These are the activations of a small network on made-up records, seen along a few directions, one row for each record.
After each row come some of the record's fields: J, T, N, K.
The largest differences between rows may come from other fields.
In the rows, 500 means zero.
Random noise pushes rows far along 17 fixed directions. That doesn't count. These rows show it; they differ only by the noise:
[486 496 611 630 430 524 384 672 496 408 506 500 497 441 610 536 712 463
 519 603 513 607 562 467 449 476 418 783 513]
[439 538 497 461 387 356 445 478 306 409 661 277 575 375 574 423 508 568
 468 569 402 607 415 530 447 459 573 564 503]
[446 511 500 648 532 438 614 554 528 548 249 729 591 333 611 833 760 503
 233 732 474 484 523 599 484 330 416 790 665]
[399 440 636 604 532 569 640 382 471 511 587 530 245 461 654 489 282 296
 399 316 300 387 541 568 387 595 572 477 588]
[445 560 569 632 375 567 334 588 504 511 408 472 597 485 321 458 579 445
 468 497 511 382 440 567 284 542 608 513 539]
[614 515 587 364 528 475 624 391 684 545 622 434 510 445 614 602 407 553
 579 480 490 622 534 463 404 452 441 512 500]
[387 617 477 393 494 619 276 633 661 289 377 495 515 544 490 434 703 271
 458 462 556 652 472 613 395 674 630 509 528]
[489 243 489 369 478 410 549 660 619 538 400 555 498 491 563 611 556 578
 502 577 391 560 384 511 439 333 470 647 632]
[446 321 488 563 440 620 609 555 407 417 569 532 373 562 620 370 487 494
 424 567 352 542 560 566 794 458 503 432 596]
[416 734 401 526 405 790 499 438 616 462 449 562 425 417 391 298 613 355
 585 433 382 565 567 418 578 680 473 649 500]
[454 768 637 530 568 529 401 431 493 535 532 373 479 631 425 535 546 279
 273 510 494 417 661 788 652 519 550 635 549]
[426 716 416 476 622 611 711 436 554 383 516 431 706 512 449 755 493 529
 375 615 449 664 554 663 606 312 425 444 439]
[596 306 570 180 666 338 353 373 555 561 617 531 209 580 567 218 389 525
 633 475 580 312 510 312 631 642 572 547 622]
[403 511 727 635 178 715 588 546 521 544 505 476 456 407 652 515 379 373
 280 421 304 199 593 481 361 324 544 510 631]
[500 634 601 543 547 395 605 337 482 580 499 493 565 477 538 537 419 408
 435 489 568 652 551 636 514 552 592 464 513]
[411 782 790 458 278 360 406 405 485 589 592 342 568 385 548 425 423 351
 577 428 432 658 525 311 389 413 569 684 402]
[475 533 495 534 316 346 578 371 444 628 460 488 579 590 657 518 365 498
 451 393 444 528 409 509 403 546 585 192 286]
[510 729 661 409 501 393 304 401 495 497 707 371 575 293 499 457 613 648
 600 622 548 492 508 323 407 473 476 647 482]
[573 459 607 276 462 374 474 452 495 409 751 254 404 448 795 503 416 506
 450 498 445 488 547 467 428 431 485 644 542]

[595 373 279 495 410 519 504 485 490 444 423 404 307 531 580 564 524 369
 315 463 281 318 455 595 455 602 494 650 575]
{J: j4, T: t2, N: n4, K: k4}
[700 375 473 484 562 277 403 251 548 579 381 583 415 575 322 502 400 344
 469 527 547 387 421 387 424 584 640 447 522]
{J: j3, T: t1, N: n3, K: k2}
[595 393 403 518 539 553 531 580 444 429 420 419 464 729 453 427 409 367
 461 476 653 478 630 584 639 512 488 639 510]
{J: j4, T: t1, N: n3, K: k1}
[702 623 431 544 372 660 532 499 537 292 482 254 607 640 480 587 492 196
 358 524 572 660 705 624 526 429 459 783 420]
{J: j1, T: t2, N: n3, K: k5}
[475 235 374 591 580 534 371 675 425 446 481 589 297 635 397 399 652 582
 584 602 384 409 450 448 663 533 380 629 494]
{J: j4, T: t1, N: n3, K: k4}
[571 665 743 676 487 457 551 274 504 675 656 571 407 437 653 618 488 449
 436 480 390 497 637 481 547 513 409 455 411]
{J: j1, T: t2, N: n1, K: k2}
[698 345 496 775 403 508 586 564 471 462 524 421 471 562 622 827 519 490
 453 490 423 540 527 528 293 445 311 579 369]
{J: j1, T: t2, N: n4, K: k1}
[364 657 502 312 496 503 545 537 487 426 524 514 611 432 697 339 495 571
 592 474 608 701 514 395 642 530 522 367 432]
{J: j3, T: t2, N: n1, K: k2}
[659 349 495 348 591 508 508 556 712 414 563 435 562 546 411 641 472 631
 626 534 595 650 458 432 364 376 444 374 493]
{J: j2, T: t1, N: n3, K: k1}
[678 597 558 625 449 576 518 443 337 408 667 467 604 443 853 383 604 675
 315 639 891 418 761 627 630 660 516 252 543]
{J: j4, T: t2, N: n1, K: k4}
[307 596 454 801 565 588 434 496 238 306 461 589 493 589 391 568 491 387
 415 529 433 324 522 347 466 441 451 513 296]
{J: j2, T: t2, N: n1, K: k5}
[461 605 521 582 368 543 598 466 431 500 418 526 672 400 395 403 399 472
 667 439 567 710 448 354 420 493 585 420 451]
{J: j1, T: t1, N: n2, K: k1}
[530 429 843 511 676 377 301 634 569 574 634 473 514 528 320 636 541 624
 545 649 613 414 566 514 504 278 455 647 663]
{J: j3, T: t2, N: n1, K: k1}
[497 285 290 337 551 426 507 617 561 423 350 459 531 647 359 620 437 506
 475 525 468 413 367 524 394 395 513 533 499]
{J: j4, T: t2, N: n1, K: k4}
[485 409 307 264 454 619 189 740 623 551 432 445 543 774 141 243 587 691
 748 486 553 270 363 414 553 574 480 422 396]
{J: j1, T: t2, N: n1, K: k4}
[470 356 474 507 417 639 381 642 642 423 244 647 393 830 232 517 473 293
 558 537 381 381 528 205 703 307 439 528 350]
{J: j4, T: t2, N: n3, K: k4}
[422 653 508 313 528 402 626 319 417 596 585 460 536 264 631 409 349 603
 441 497 539 377 524 450 551 503 594 512 648]
{J: j4, T: t2, N: n1, K: k1}
[641 416 479 666 451 684 461 476 486 374 648 416 455 634 267 395 453 547
 631 543 424 531 562 372 638 468 387 390 402]
{J: j3, T: t2, N: n4, K: k2}
[468 561 408 428 416 483 546 423 430 548 512 461 431 685 552 348 486 400
 383 421 395 637 509 673 762 582 581 276 443]
{J: j2, T: t1, N: n1, K: k4}
[544 118 585 473 386 507 491 682 500 370 609 543 505 348 753 482 649 708
 381 726 473 553 425 575 522 326 566 340 793]
{J: j2, T: t1, N: n4, K: k4}
[484 581 568 582 573 505 502 346 450 377 506 608 360 532 532 596 440 387
 514 513 397 479 548 153 585 421 445 398 342]
{J: j4, T: t1, N: n2, K: k1}
[538 569 393 635 399 793 638 356 644 477 580 520 332 450 553 572 490 441
 407 374 231 372 594 479 420 615 352 404 456]
{J: j4, T: t2, N: n1, K: k2}
[422 552 564 591 490 460 505 508 256 436 639 438 458 561 697 373 459 455
 457 504 561 591 625 530 737 517 505 458 403]
{J: j1, T: t1, N: n3, K: k1}
[319 518 454 320 402 485 471 617 389 556 571 416 580 392 710 282 502 669
 484 408 520 439 398 688 469 611 630 352 595]
{J: j1, T: t2, N: n1, K: k1}
[415 380 467 419 409 302 498 548 412 460 404 537 603 460 452 468 437 601
 679 471 506 728 289 193 332 395 552 421 387]
{J: j2, T: t2, N: n2, K: k1}
[615 360 509 610 468 682 664 491 503 465 468 556 507 664 334 467 321 520
 629 514 476 564 523 366 702 397 488 204 417]
{J: j1, T: t2, N: n4, K: k4}
[421 577 460 342 296 539 566 550 461 502 383 447 766 463 406 265 409 548
 566 472 687 588 474 441 500 410 621 440 569]
{J: j2, T: t2, N: n2, K: k2}
[627 500 223 425 627 439 539 354 514 472 451 479 362 455 470 555 581 424
 409 538 412 480 463 601 606 684 494 698 547]
{J: j3, T: t1, N: n3, K: k3}
[497 460 418 354 527 741 668 459 474 398 496 574 534 323 517 266 368 603
 565 469 618 327 510 352 465 486 574 441 710]
{J: j1, T: t1, N: n2, K: k5}
[543 446 491 302 747 585 652 287 664 544 519 685 388 393 442 372 405 522
 485 495 617 440 556 570 607 604 586 328 803]
{J: j2, T: t1, N: n1, K: k2}
[368 587 545 608 393 428 364 502 413 701 426 602 480 495 385 312 564 548
 621 417 471 421 376 395 429 633 548 422 394]
{J: j2, T: t1, N: n4, K: k4}
[498 539 450 663 473 652 644 453 593 543 353 632 484 484 435 469 380 361
 626 348 538 498 510 404 409 667 517 501 428]
{J: j3, T: t1, N: n4, K: k3}
[701 577 653 386 283 542 410 372 668 598 436 559 497 505 384 381 582 457
 486 690 549 464 658 169 814 290 484 607 606]
{J: j4, T: t2, N: n4, K: k4}

Which values does each new row have?
[533 512 422 297 316 589 575 502 537 611 485 336 443 614 474 325 266 400
 493 339 409 232 562 468 553 430 482 662 535]
{J: j3, T: t1, N: n1, K: k2}
[544 434 227 275 752 554 559 626 532 320 502 393 583 796 405 630 493 641
 505 559 603 543 519 666 708 414 368 430 387]
{J: j1, T: t2, N: n1, K: k1}
[516 423 531 389 460 526 501 532 602 454 518 412 379 638 601 536 417 258
 383 454 324 519 566 585 612 410 508 678 551]
{J: j3, T: t2, N: n1, K: k5}
[488 375 361 440 517 512 409 509 453 420 441 634 346 496 504 222 575 536
 639 509 595 547 500 270 662 704 531 456 510]
{J: j4, T: t2, N: n3, K: k1}
[657 555 617 527 255 557 427 459 582 822 669 313 473 591 411 287 415 589
 577 382 420 348 541 661 564 655 544 344 489]
{J: j4, T: t2, N: n1, K: k4}
[510 530 568 319 297 518 655 409 453 469 579 347 626 472 450 391 218 530
 512 557 487 508 589 234 671 189 558 440 510]
{J: j4, T: t2, N: n1, K: k4}
[429 577 485 673 477 220 370 542 220 411 448 402 582 705 610 703 575 335
 294 588 492 599 483 626 523 467 499 556 217]
{J: j1, T: t2, N: n1, K: k4}
[489 546 524 698 281 648 416 593 465 688 643 549 427 419 569 337 724 719
 609 549 262 391 494 508 671 589 352 521 437]
{J: j3, T: t2, N: n1, K: k4}
[394 575 558 459 471 474 424 618 491 405 295 514 652 551 559 487 448 301
 360 444 757 479 535 640 395 545 709 453 564]
{J: j3, T: t2, N: n1, K: k1}
[453 668 567 561 629 723 440 434 634 304 581 459 508 495 343 591 464 302
 429 423 519 524 546 660 278 589 595 288 531]
{J: j2, T: t1, N: n1, K: k4}
[449 449 475 360 436 401 432 472 450 646 517 518 270 561 628 289 501 484
 537 338 404 344 463 410 546 641 483 566 486]
{J: j2, T: t1, N: n2, K: k2}
[206 751 376 488 431 717 392 580 552 409 459 503 524 399 472 534 687 417
 298 472 196 350 403 662 459 533 537 438 517]
{J: j3, T: t1, N: n1, K: k2}
[544 538 712 604 579 785 414 600 651 236 543 532 388 576 431 562 481 303
 550 545 577 410 714 221 576 381 418 568 463]
{J: j3, T: t1, N: n3, K: k3}
[410 551 535 489 279 598 434 638 463 312 429 411 539 578 547 375 482 259
 530 401 518 738 528 417 508 460 581 500 398]
{J: j1, T: t1, N: n3, K: k1}
[358 218 414 483 214 357 484 744 507 650 141 512 469 685 450 637 420 363
 328 354 239 332 267 498 298 332 589 516 484]
{J: j4, T: t2, N: n3, K: k1}
[220 631 366 278 674 661 485 618 672 475 419 585 600 510 335 540 563 560
 546 457 401 492 331 626 446 479 522 352 490]
{J: j1, T: t1, N: n1, K: k4}
